A small network was shown many inputs. Here are its activations along a few directions, one row for each input.
Each table varies a few parts of the input and shows all the possible inputs, shuffled.
Descriptions start from the smaller parts, as in this example, which fits no table here: ring(8) and (point or ring(11) or (values(3) and line(4))).
Shared parts are said once, and a part with two or three values counts as separate values.
In the rows, zero is written as 128.

Other details of the inputs vary at random and push rows far along two fixed directions, the same in every table; ignore that.

Table:
r1: [148 138  94 126 143 103 128 190 156 109 141 209 216 126]
r2: [125 153  68 114 160 150  77 199 147  83 167 197 209 115]
r3: [165  99 151 129 100  79 174 126 102 146 104 103 136 106]
r4: [ 54 160 213 145 132 221  87  79 120 111  97 107  54 186]
r5: [104 163  59 125 157 131  77 169 158  94 184 217 158 147]
r6: [157 126 134 121 125 106 142 116 134 140 120 149 157 116]
r7: [152 109 128 145  96 105 174 141 116 153 101  71 115  95]
r8: [102 126 129 123 150 159  90 115 136 122 134 116 112 144]
r9: [ 98 125 154 106 136 166 111  95 121 106 133 156 101 148]
r10: [123 134 117 130 146 133 103 132 124 132 127 113 146 123]
r11: [152 114 154 164 105  72 153 121 116 157 120  93 112  97]
r12: [149 137  70 107 144  98 119 180 130  94 159 201 226 113]
r13: [165 119 117 123  97  82 143 107 136 152 121  60 115 140]
r14: [ 98 158  48 142 164 145 101 212 148  94 151 188 209 143]
r15: [176  95 150 119 109  82 163  92 141 158 113 105 120 111]
r16: [ 42 163 176 166 132 204 110  95 117 121 126 155  56 159]
r17: [181  86 123 114 123  74 165 119 121 148 129  83 127  89]
r18: [102 129 136 106 146 187 114 103 120 120 142 146  76 153]
r19: [100 152 143 145 140 141  97 107 123 121 142 152 111 124]
r20: [171 103 141 120 121  92 163 112 103 154 119  84 129  86]
r21: [ 53 145 202 139 140 202  83  47 123 121 128 131  16 157]
r22: [108 141 137 124 136 148  92 111 147 108 133 115 123 159]
r23: [155 106 140 146 119  87 147 137 116 158 100  62 129 108]
r24: [163 112 140 140  94  81 200 121 128 167  96 109 134 110]
r25: [166  95 135 117 111  99 140 117 129 145 121  69 107  94]
r26: [105 175  81 122 161 146  70 173 154  77 157 184 208 153]
r27: [180  94 118 107  95  73 172 103 111 155 122  96 113 118]
r28: [142 121 109 129 105  90 179 154 112 133 119 137 165 114]
r29: [160 119 115 111 119 109 148 112 146 144 130 148 124 139]
r30: [115 144  80 118 171 144 104 212 140  83 163 215 208 124]
r31: [147 129 128 155  96  90 169 128 125 148 101  62 135 128]
r32: [ 61 146 149 118 149 219  75  88 128 124 129 126  53 183]
r33: [172 100 113 116 101 101 147 120 127 153 125  74 100 108]
r34: [130 121 117 133 125 121 170 152 116 137 122 124 140 109]
r35: [ 58 141 211 136 134 239  92  94 110 114 101 119  38 155]
Each input here is: line(5) and (point or line(6)).
Question: The inputs of r32 and r14 match in every part but the line(5) part. If r13 is changed in the same way as r32 into r14, which row does it become?
Answer: r31
Question: Change only the line(5) part in r2. List by row number the other rows that result.
Answer: r7, r25, r33, r35

Table:
r36: [ 72 149 136 124 160 210  74 129 130 103 135 142 105 154]
r37: [139 120 158 148 104 104 167 118 108 153 100  82 116 110]
r38: [ 84 140 137 105 157 200  76 110 133  98 150 167  92 157]
r39: [159 131  55 124 143  75 112 174 157 117 165 159 196 116]
r40: [163  98 148 120 105  96 173 110 108 151 113 106 113  97]
r41: [159 111 138 141 107  84 142 107 130 159 117  63 107 114]
r42: [ 75 153 158 135 141 186 111 110 125 112 129 179 100 155]
r43: [146 146  29 106 152 108  98 203 166  90 171 190 224 143]
r44: [ 88 142 160 135 131 175  98  97 121 126 119  96  78 151]
r45: [168 101 139 118 112  84 143  93 125 154 121  77 106 111]
r46: [161 108 158 129 103  91 170 100 113 155 108 104 113 105]
r47: [ 78 148 156 123 132 198 121 112 122 111 115 166 101 171]
r48: [150 105 145 145 112 103 169 134 110 151 101  87 131  99]
r49: [152 139  76 140 132  79 138 195 145 113 147 175 211 111]
Question: The inputs of r44 and r37 match in every part but one. If r45 is changed in the same way as r44 into r37, which row does it become?
Answer: r46
Question: Describe the family of inputs behind these rows.
Answer: values(2) and (point or line(6))
